A small network was shown many inputs. Here are its activations along a few directions, one row for each input.
Each table varies a few parts of the input and shows all the possible inputs, shuffled.
Descriptions start from the smaller parts, as in this example, which fits no table here: values(3) and (point or line(11) or (line(4) and ring(5))).
Shared parts are said once, and a part with two or three values counts as separate values.

Other details of the inputs vary at random and push rows far along two fixed directions, the same in every table; ignore that.

Table:
x1: [-20 -39 -22  10 -22  30 -37   1  35 -59 -18]
x2: [-17  17   9 -23  18   3   6 -47  -2 -21  21]
x3: [ 36  32  39  -5  27 -51  41  10   9  62  42]
x4: [-26  45   9   1  -4  -6 -15 -51 -29 -11  19]
x5: [-39 -44   5  33 -24   5 -18 -14  -1 -52 -46]
x6: [ 29  34  43  -1  33 -50  38   5   1  76  40]
x7: [ 29 -22  17  34  -1 -22   1  56  37  31   5]
x8: [ -5   7 -14 -42   8  16  20 -28  -9 -25  16]
x9: [-12  12   8 -20  15   7   5 -42   3 -25  19]
x10: [ 30 -35 -13  21 -11  -6  -7  69  18  37 -24]
x11: [-31  -9 -18  36 -33  21 -54 -10   1 -41 -26]
x12: [-11 -41 -42 -10 -24  40 -30   8  12 -46 -30]
x13: [ -7   8 -17 -42   9  14   8 -34 -16 -10   5]
x14: [-12  15   6 -22  12   2  -8 -51  -3 -16   9]
x15: [ 39  35  36  -8  29 -53  38   6   5  66  41]
x16: [ 35  17  15 -15  21 -26  51  35   0  55  36]
x17: [-12  12   0 -24  10   2 -11 -48   1 -14   5]
x18: [-13 -45 -34  -5 -18  46 -19  15  17 -57 -20]
x19: [ 15 -37 -20  62 -42   0 -43  94  10  20 -50]
x20: [-14  35  -2 -13  -1  11   1 -33 -40 -14   2]
x21: [ 28  33  40   1  29 -46  30   7   3  72  30]
x22: [-12  11  -8 -40  16  17  23 -31 -17 -19  17]
x23: [-13  33   0 -10   3  17   7 -35 -35 -18  -2]
x24: [-19 -44 -38  -3 -22  44 -32  10  12 -45 -37]
x25: [-20  37  11  10   1   2  -7 -46 -20 -14   9]
x26: [ 29 -22   6  30  -8 -23 -15  51  35  37 -10]
x27: [  3 -53  10  48 -20 -20  12  69   3  18 -51]
x28: [ 27 -36 -10  21  -5  -1   5  76  24  28 -12]
x29: [  0   7 -16 -42   9  13  17 -26 -11 -20  14]
x30: [ 22 -41 -12  24 -10  -2  -3  74  22  34 -19]
x31: [-23  41  10   5   0   1  -9 -52 -24 -15  13]
x32: [-14  38   1 -15   3  13   7 -39 -40 -15   3]
Description of these inputs: values(2) and (point or line(4) or ring(11)).
Q: Changing only the values(2) part turns x25 into x23. The same change can be made to x21. Which row results?
A: x24
Q: Which other rows does x3 become when the values(2) part takes its other values? List them by row number.
A: x8

Table:
x33: [ 20  -3  13  29  -1 -26  -3  38  15  40  -1]
x34: [-23 -22 -15  14 -18  22 -27  -5   4 -40 -25]
x35: [-10  -7 -10 -17   0  16  -1 -18  -1 -27  -1]
x36: [ 11  -2   9  25  -5 -13   3  29   2  21  -5]
x37: [ 26  13  13  -6  15 -23  22  19   4  42  21]
x38: [-14 -30 -20  -5 -12  24 -17  -2  12 -38 -19]
x39: [-10  -8 -11 -18   1  15  -3 -20   3 -26  -1]
x40: [-14 -25 -23  -4 -12  28 -18  -1   8 -37 -17]
x41: [ 10  -4   8  25  -5 -14  -3  29   6  24  -6]
x42: [ 13 -24   0  11  -3  -8   7  36  15  15 -10]
x43: [ 14 -38 -16  27 -18   7 -16  59  24   5 -23]
x44: [ -3  76  19 -61  37  -9  58 -71 -67  22  41]
x45: [  6  -6  12  19  -1 -17   4  18   4  18  -6]
x46: [ 20  36  34  -1  23 -40  32  -5 -10  54  29]
x47: [-12  -7  -7 -18   1  15   3 -19  -3 -27  -1]
x48: [-15   9  -8  -2  -7  15 -18 -24  -4 -26  -1]
x49: [-13  50   9 -21   8  -3  22 -47 -54   3  15]
x50: [-12 -28 -23  -3 -14  26 -23   0  13 -39 -18]
x51: [ -7  -3 -12 -19   1  16  -7 -21   3 -22   2]
x52: [ -9  -6 -11 -19   1  16  -5 -21   1 -25   0]
x53: [-14 -26 -23  -2 -14  29 -16   3   6 -40 -19]
x54: [-20  -3 -11   2 -10  19 -22 -22  -2 -34 -10]
x55: [-18   5  -3  -4  -3  10 -13 -29  -4 -27  -2]
x56: [ 10  33  28  -5  19 -29  27 -15 -14  36  25]
x57: [-13  39  21 -25  20 -11  26 -55 -27  -2  26]
x58: [-16   4  -2  -3  -3   9 -14 -28  -3 -24  -3]
x59: [-21 -18 -21  13 -21  25 -40  -5  11 -39 -22]
x60: [-14  43  14 -30  18  -4  11 -63 -21  -6  28]
x61: [ 16 -14 -10  11  -7   1  -7  38  16  13  -4]
x62: [ -9  -4 -11 -22   2  15  -4 -24   2 -25   3]
x63: [ 18   4  13  26  -1 -20   5  35   4  36   1]
x64: [ 10 -21  -1   8  -2  -4   3  31  12  11  -9]
x65: [ 23   5  14  29  -2 -24   3  42   7  44   3]
x66: [ 20 -19   2  14  -1 -13   5  43  16  28  -6]
x67: [  7 -10  11  25  -4 -16  -1  27   7  20  -9]
x68: [ -9  -2 -12 -18   1  18  -3 -18  -2 -23   2]
x69: [ 23 -14  -3  16  -4  -8   2  50  16  28  -3]
x70: [-16   5  -4  -2  -5  10 -18 -26  -1 -24  -2]
x71: [-18   0  -1  -3  -2   7  -8 -28  -4 -25  -5]
x72: [ 16  10  21  19   6 -29  12  22   2  40   8]
x73: [ 23 -17  -4  17  -4  -9  -3  50  19  31  -4]
x74: [ 19  29  23 -19  25 -25  44  -2 -15  44  30]
Q: What is each input in this table made of?
A: values(2) and (point or (line(4) and line(5)))
Q: Changing only the values(2) part turns x47 into x57. The same change can be made to x66. Which row results?
A: x56
Q: A walk changes only the line(4) part. It starts at x48 and steps to x65. List the rest of the walk in order.
A: x63, x36

Table:
x75: [-24  16 -23 -30   0  37 -25 -57  -1 -57  14]
x76: [ 31 -14  25  10  15 -36  35  47  19  50  12]
x77: [-65  32  13  26 -19  20 -36 -86 -32 -78 -11]
x78: [  8  60  20 -51  37  -9  41 -54 -21  16  60]
x79: [  4 -49 -25  16 -21  18  -7  52  10 -11 -36]
x80: [  3  50  21 -30  27 -17  17 -53  -8  15  46]
x81: [ 37  22   4  17   4 -23   5  49  -2  66  12]
x82: [-23 -22 -36 -23 -14  44  -7 -11 -11 -56 -22]
x83: [ 32  14  33  20  14 -50  11  27  23  65  25]
x84: [-29 -22 -28 -31  -6  46  -6 -33   6 -75  -5]
x85: [-24  -9 -30  -4 -20  34 -45 -25  -2 -48 -22]
x86: [ 28   5  22  17  11 -38  23  40  -4  70   0]
x87: [ -1 -39 -16  32 -25   5 -37  34  20  -7 -42]
x88: [ -8  52  17 -35  21 -16  16 -67 -31  10  30]
x89: [ -4  45  23 -49  33 -15  48 -60 -42  15  28]
x90: [  7 -47 -27  20 -21  23 -23  54  35 -20 -19]
x91: [-24  19  19  71 -30 -14 -31   7 -28   2 -31]
x92: [  7  45   5 -44  23  -1  42 -30 -36  17  35]
x93: [ 31  -1  32  20  18 -44  25  38  19  68  14]
x94: [  3 -65 -22  22 -21  20 -14  53  37 -27 -31]
x95: [-23  15 -27 -39  -3  42 -12 -48 -23 -48   4]
x96: [  0 -45  -7  33 -20   1 -37  30  41 -14 -28]
x97: [  1 -50 -19  17 -19  11 -11  48  11  -9 -38]
x98: [ 33 -12  27  17  14 -38  26  46  21  55   7]
Q: What is each input in this table made of?
A: values(2) and (point or ring(11))
Q: Changing only the values(2) part turns x82 into x84. The same change can be made to x87. Which row results?
A: x96
Q: Which other rows does x89 become when the values(2) part takes its other values? List them by row number.
A: x98
Q: Which other rows does x91 become when the values(2) part takes its other values? List them by row number.
A: x77

Table:
x99: [  5  -7  10  31  -9 -14  -6  27   5  17 -12]
x100: [ 18   4   5  -6   9 -11  22  20  -3  28  10]
x101: [-10  -9 -15 -19  -2  19  -1 -13  -5 -25  -6]
x102: [ 18  -5   3  -7   8 -11  17  21   6  25   5]
x103: [  5  -7  10  34  -9 -14  -7  29   3  21 -15]
x104: [-19   5  -6   7 -11  11 -23 -24  -4 -28  -8]
x105: [  9   0   7  36 -11 -15 -16  30   6  26 -11]
x106: [-19  -2  -2   4  -8   9 -12 -23  -5 -29  -8]
x107: [  9  -1   7  34 -11 -15 -15  29   7  23 -10]
x108: [  7  71  31 -70  51 -22  66 -74 -38  29  66]
x109: [  9   1   8  38 -11 -16 -17  32   5  28 -12]
x110: [-11 -16 -19 -18  -5  23  -6 -12   0 -32  -9]
x111: [ 20   3   6 -11  13 -11  20  16   6  27  15]
x112: [15  4  3 -7  8 -8 19 17 -2 23 11]
x113: [ 20   4   5 -10  11 -11  19  17   5  26  14]
x114: [-22  -1  -2   7  -9  12 -16 -23  -8 -29 -13]
x115: [  5  -1  12  24  -4 -16  -1  18   2  17  -6]
x116: [-10 -13 -19 -16  -4  25  -8 -11   4 -33  -4]
x117: [-10  -9 -17 -17  -2  24  -4 -12   0 -30  -2]
x118: [ -9  -7  -3 -19   7   9  -1 -26  13 -24   9]
x119: [-20   2  -7   6 -12  13 -25 -23  -2 -31  -8]
x120: [ -8 -15 -16 -20  -1  20  -5 -13   6 -28  -5]
Q: What is each input in this table made of?
A: point or (values(2) and line(5)) or ring(11)
Q: Which other rows does x107 become when the values(2) part takes its other values? List them by row number.
A: x99
Q: Which other rows does x104 become when the line(5) part takes its other values? List them by row number.
A: x105, x107, x109, x119
